Look-ups in named tables: a row name and a column name give one cell, copied from the table.

pob.tsv
	nuko	leke	dupo	vazute	zizoket	rar
vuminu	203	192	195	198	171	197
pofa	187	193	188	190	39	188
vit	199	184	189	191	88	189
nilamu	193	197	194	194	72	195
vepa	200	202	199	202	201	203
nufug	199	203	199	198	105	200
vafulov	205	222	212	210	148	211
pidag	204	191	196	197	137	197

vepa, dupo: 199
vit, nuko: 199
nilamu, dupo: 194
nufug, zizoket: 105
vafulov, zizoket: 148
pofa, rar: 188
vit, dupo: 189

Table das
           zel  tufonim    bov  nurudu    lif  fonogat  papevim  gesem    maf
zadepu   37383    68870  35606   55751  59710    35176    66492  49282  35406
lov      72288    32789  62398   58018  59498    40515    43372  42010  58941
rel      43175    34604  57475   65925  33769    43945    29129  52985  42952
malilu   38839    54757  48312   45382  40700    60670    59754  43632  71714
gan      45477    33700  43980   42823  47012    50092    68769  58161  61680
nelo     45233    33164  39170   38524  75683    63547    39316  39750  39915
kos      42756    55834  88058   43057  52504    53126    68587  50445  49507
tal      71821    41745  28113   52673  60481    33007    37092  42268  35835
zov      34026    71673  46869   36650  42831    21822    35170  54823  53307
mepelas  32053    59755  46076   83152  60797    74025    38990  88999  35120
ras      63777    56981  69255   54234  71947    55026    48883  91644  35264
sinana   83727    79915  39535   85695  51037    34158    62452  66231  42886
tige     64577    67917  70731   31462  33097    53703    39726  34412  32520

lif of zov = 42831
papevim of rel = 29129
gesem of malilu = 43632
maf of malilu = 71714
tufonim of sinana = 79915
fonogat of tal = 33007
gesem of lov = 42010
lif of nelo = 75683
maf of zadepu = 35406
fonogat of rel = 43945
bov of gan = 43980
bov of lov = 62398
nurudu of tige = 31462
bov of nelo = 39170
lif of gan = 47012
gesem of gan = 58161
maf of tige = 32520
maf of rel = 42952
Row with the largest papevim: gan

Table bidov
,generot,folevob,tamuvon
bubuna,65055,23911,11075
mopod,79888,91105,41456
kozevug,87059,74137,16214
zop,15685,91575,72476
rem,29265,19473,32610

tamuvon of kozevug: 16214
generot of zop: 15685
generot of mopod: 79888
folevob of kozevug: 74137
tamuvon of bubuna: 11075
tamuvon of mopod: 41456
tamuvon of rem: 32610
generot of bubuna: 65055
folevob of rem: 19473
generot of rem: 29265
folevob of zop: 91575
generot of kozevug: 87059
tamuvon of zop: 72476
Which row has the largest generot? kozevug

loz
         vad  nuki  nad  mekefen
bovot    207   149   75      101
simub     89   159  191      195
popote   106    61  102      101
goveled  211   188   99      140
nom      154   217  161      201
ris       67    76  167      153
redusa    72    61  131      105
gam      111   169  185      195
let      189   198  126      166
kevupo   180   227  129      198

nad of redusa = 131
nuki of let = 198
mekefen of ris = 153
nad of let = 126
vad of let = 189
mekefen of gam = 195
vad of kevupo = 180
vad of nom = 154
mekefen of redusa = 105
nuki of redusa = 61
nad of ris = 167
Row with the largest vad: goveled

zovobu.tsv
	gibolu	lol	vugiso	dem	lefifem
fekosom	0.6	0.0	0.6	0.6	0.4
dagik	0.7	-0.1	0.6	0.2	0.2
zukaz	-0.3	0.2	0.2	0.7	0.2
zafu	-0.8	0.3	-0.6	-0.1	0.0
mev	0.8	-0.1	0.3	-0.5	-0.3
dat	-0.1	0.2	0.4	0.8	0.0
nuz	-0.5	0.3	-0.1	0.5	0.3
kuz	0.2	0.1	0.5	0.8	-0.4
gapu	-0.2	0.1	-0.5	-0.8	0.1
ninag	0.6	-0.1	0.0	-0.7	0.3
let	-0.5	0.2	-0.6	-0.5	-0.1
bilel	-0.5	0.2	-0.2	0.2	-0.3
misub	0.9	-0.1	0.5	-0.1	0.6
liv	0.2	0.0	-0.3	-0.8	-0.3

vugiso of dat: 0.4
dem of zukaz: 0.7
vugiso of bilel: -0.2
lol of dagik: -0.1
lol of kuz: 0.1
dem of mev: -0.5
lefifem of kuz: -0.4
vugiso of mev: 0.3
gibolu of ninag: 0.6
gibolu of fekosom: 0.6
lol of nuz: 0.3
gibolu of mev: 0.8
dem of ninag: -0.7
dem of bilel: 0.2
lefifem of zafu: 0.0

fedite:
,dom,dubameg,tez,bimero,butemef,zagez,nusoba,muk,kofotu
suvakef,-840,365,-564,-405,-283,76,-64,-284,-260
kam,-143,-728,242,223,76,-193,-155,-75,-359
vulor,-80,-613,-146,-110,-310,76,-216,146,-197
tun,-4,-138,-34,-231,614,502,-124,-182,-181
ledebit,-295,-53,-99,-189,518,575,-48,-133,-239
viv,-672,147,-91,-79,312,-18,-24,-449,-376
bupimo,-441,-403,-335,-166,-488,200,-136,195,-229
fitulol,148,-220,-341,-453,-201,-45,-320,-154,-65
buvu,-164,43,-431,-469,-274,-208,-269,-322,-129

What is the butemef of kam in fedite? 76
What is the dubameg of buvu in fedite? 43
What is the bimero of vulor in fedite? -110
What is the muk of bupimo in fedite? 195
What is the tez of fitulol in fedite? -341
What is the bimero of suvakef in fedite? -405
What is the muk of suvakef in fedite? -284
What is the kofotu of tun in fedite? -181
What is the dubameg of kam in fedite? -728
What is the kofotu of ledebit in fedite? -239
What is the zagez of suvakef in fedite? 76
What is the zagez of ledebit in fedite? 575
What is the butemef of vulor in fedite? -310
What is the butemef of bupimo in fedite? -488
What is the butemef of viv in fedite? 312
What is the nusoba of bupimo in fedite? -136
What is the dubameg of ledebit in fedite? -53

